  3  -12    4  -19   19   12   26  -11  -18   36   -2   66   -8  -62   13    6
-23   -1   34   -8  -27   32   12  -18   82   32   24   15   32  -20    0    0
  5   10   37  -23    7  -19   52  -38  -49  -32  -39    0    4  -53   -5    4
-14   -3  -48   -5   56   -6  -44   28  -11  -35  -34  -61  -15  -23   12    0
-28   -5   27   15    0   15   35   46   -9   14   60   62   27   54   10   15
  8    2  -47  -17   36   -4  -54  -30   -3  -12    0  -58   21  -38   11   -5
 -4   -9  -46  -11   41  -40  -35  -74   79   73   29   -1    2  -15   15    3
 19   11  -16   -8    7  -27   27   22    5   -1  -26   70  -20   29   -4  -18
  4  -12   61    7  -50   43   53  -51  -26   29    4   47   19  -50   16   -3
: -12

-74  -21  -43  -58   12    9   30
 66   80   11   22   72   52  -59
-30   27   43  -52  -42   64   71
 11  -65  -63   26  -13  -39  -27
-45  -68  -58   20  -43   18   50
 17   34   -4  -12    7   -9   71
 16  -66   25    7   -3   13  -17
 65   73   50  -11   66   60  -54
 37  -31   19   73  -59  -77   42
-74  -50  -78  -47   16   48   61
-68   68   31  -28   26  -33  -53
: -21

 26  -22   30  -24   47   28   60   29   60   52   58  -24
 17  -25   20  -25  -34   19  -27   21  -27  -33  -38  -25
-13   27  -22   28   31  -17   37  -22   39   36   42   28
-19   24  -22   25   36  -18   41  -22   43   39   36   25
 35   11   47   11  -51   43  -63   45  -64  -58  -57   11
: -22

 41   35   54   45   52   55  -35   48   -2   61   22  -24   17   69  -11  -40
 27  -54  -46  -42    1  -49  -51  -49  -41   60  -57  -57  -49   54  -38  -60
-21  -46  -32   55   -8  -48  -50  -49  -60   27    9  -52  -56   52  -57  -41
-38   57   60  -66   56   55   37   50   44  -56   50   11   56  -17   50   58
 47   18   33   40   47  -33   49   35    5   55  -64   44   37   40   40  -51
-34   46   34  -41   47   55   34   55   44  -25  -53   29   49   20   54  -61
 32  -26   32  -46  -42    5  -38  -49   26  -48   43  -42  -44  -50    8   60
 32  -12   60   46   57   26   37   47  -19   49  -29    3   43   54   47  -62
 31   46  -33   57    1   11  -11   20  -24   50  -44   45   41   51  -41  -31
 25  -53  -20  -28  -17   -5   54  -56   59   -4   31  -12  -47  -23   62  -17
: 35

 70   26   66  -12   18   59    7   19   18  -25
-37   14   62   -9  -57   59   47   21   48   -9
 -8  -25  -64    4   59  -38  -29   68  -59  -19
 52  -74    2  -61   62  -18  -14   16  -30   34
-24    7   27  -61   54  -45  -71   25  -37   49
 31   50  -44   69    1  -13   -2   41  -52  -37
 14  -76   17  -61   61   -7   31   40  -11   35
-46  -74  -38  -63  -31   41  -16  -52   63   52
: 26

-24   31  -41    4  -45   30  -22   42   45  -29
-61   13  -11   16    7   15  -65   38   38  -23
 -4    3  -15   18  -49   17   -8   16   36  -10
-66   29  -32    9   -1   24  -65   51   42  -34
-36    7   27  -16   49  -33  -31   -6  -22   18
-64   10  -11   12   15    9  -67   37   31  -20
-32    9  -16   22  -28   22  -36   30   42  -20
 -1   14  -12   20  -56   26   -5   19   45  -15
: 31

  4  -54   68  -27   13   32   43   -9  -23  -25    7   10   20
-16  -42   25  -30    9   10  -31  -30   -6   -7  -22    3   40
 -1   -4  -34  -25   21  -50  -27   -4  -28  -27  -19   -4   14
-29  -32   19   13  -39   36   27    1    0   -2   17  -11    5
-22  -31   17   -3    1    5  -52  -30   13    9  -22    4   34
-49  -16    8  -25    2  -10  -33  -58    7    5  -21   -9   31
-47  -15    6  -12   -3   -8  -40  -52   12   10  -20   -7   29
-71    3    5  -13  -29   -3   56  -47   -6   -6   20  -28   -7
-61   -1  -11   -8  -12  -18  -33  -56   13   11  -15  -16   20
 31  -27    4  -31   48  -38  -35    4  -31  -32  -26   16   26
-18    7  -29   -9   -9  -34   51    9  -35  -33   19  -19  -19
-31   25  -56  -18   13  -74  -24  -26  -18  -18  -15  -17    0
: -54
---
[ 16 220  56 145] -> 56

[[-238  230  154  132  556  389  340]
 [ 171 -491 -259    5  264  244 -155]
 [ -61 -724  591   79 -255  664 -284]] -> 154

[4 7 2 1] -> 2

[[ -7 -48   1  32 -10]
 [ -5 -23  -8  -6 -28]
 [ -2  -2  -9 -32  12]] -> 1

[[ 26  11  78 168 173]
 [149 142 196  75 153]] -> 78

[[5294 3188 2153 6042 3814]
 [7188 5386 5419 4403 9052]
 [6413 4460 5357 7036 5164]] -> 2153

[[888 233 800 589 654 918]
 [868 217 779 618 679 887]] -> 800
---
[[217 158  98 141 155  38 186]
 [ 58 234 238 185 171 159 117]] => 217

[[2839 5006 2768 2632 7725]
 [3311 5273 3695 2949 7018]
 [8388 5232 7405 8884 3049]] => 3311

[[5 4 7 4 2 4]
 [4 4 2 4 7 4]
 [6 4 5 4 3 4]] => 4

[[ 83 153 198 138   0]
 [ 26 113 217 154   8]] => 83

[[5136 2623 5876 6784 1303]
 [6488 4014 6856 2019 8746]
 [4862 4869 6756 3822 5886]] => 6488

[[480 595 599 660 594 187 816]
 [407 488 356 259 688 347 846]
 [722 798 205 550 782 392 731]] => 407

[[ 47  27  44 -20]
 [-36  23  -1  23]] => 47

[[  4 167  91 106  81 169]
 [ 12 191  65 113  72 186]] => 4

[[583 693 536 159 751 509 409]
 [611 253 527 376 318 410 284]
 [446 852 376 199 443 508 247]] => 611

[[3 6 8 4 6]
 [6 4 7 6 6]
 [4 9 4 3 2]] => 6
---
  4  -71  -49  -62   73  -30  -40 ==> -49

-39    4  -68  -64  -29   -9  -18 ==> -39

29  67  72  83  -6 ==> 67

 -9  -72   37   22  -11 ==> -9

 61   34   32  -21 ==> 34

 21    0  -11   19  -24   65  -65
  8   21   23   -2  -60  -44  -20
==> -44

-47   70   47  -56 ==> 47

-71  -73  -29  -30 ==> -30

63  23  13  -8  -6 ==> 13
---
Q:
-34	67	-59	-54	66
-24	-10	-57	34	48
-22	-9	84	-20	-46
A: -34, -46

Q:
68	-12	19	-38
-22	8	4	0
A: 68, 0

Q:
-39	63	37	63
-16	33	19	32
A: -39, 32

Q:
33	-63	9	56	14	17
24	-38	20	59	19	26
A: 33, 26

Q:
-1	-19	-22	-67	9	-31
-7	15	29	-63	-6	-10
1	0	0	0	0	1
A: -1, 1

Q: -13	-17	81	-18
A: -13, -18

Q:
10	9	11	-62	19	38
-6	-48	4	3	20	19
A: 10, 19
---
Input: [  61.5  145.7 -110.2   97.8]
Output: 145.7

Input:
[[-18.2 -21.9   5.4  12.0  21.8]
 [  5.0  -3.1  -4.5  -2.0   2.9]
 [ -8.0   1.1   8.4  -6.6  -6.9]]
Output: -21.9

Input: [  2.3  13.8 -16.1  -7.7   5.2]
Output: 13.8

Input:
[[  4.1  -6.8  -5.0 -10.1  -0.6 -13.8]
 [ -2.2 -11.4 -14.2   1.2  -6.7 -13.8]
 [ 16.9  -0.2   3.9   5.9   3.6 -20.6]]
Output: -6.8

Input:
[[ 14.8 -17.3  20.0  19.4 -19.9]
 [ 15.1  -5.9  -9.2  12.3   6.0]]
Output: -17.3

Input:
[[ 0.108 -0.027  0.166  0.173]
 [ 0.004 -0.152  0.119 -0.063]]
Output: -0.027

Input: [-122.42  -87.16 -157.89  156.13]
Output: -87.16

Input:
[[-186.741 -191.497  -11.064  154.198  180.635]
 [-171.819  -40.853 -215.891 -161.809  -27.233]
 [   5.241  199.374  169.994   84.169  126.731]]
Output: -191.497

Input: [-151.7 -176.0   48.0  100.1 -151.0]
Output: -176.0
---
[ 83  50 -79 -73  33]	83
[-66  22  -6  14  50  -8]	-66
[-60  64  76 -43  35]	-60
[ 71 -16  -9  60 -22 -64]	71
[ 15 -19  71 -16]	15
[ 20  71 -34  68  73  36]	20
[-72  69  20 -33  79 -50]	-72
[ 66  10 -26  -1 -43 -12]	66
[  1  28  57  65 -17]	1
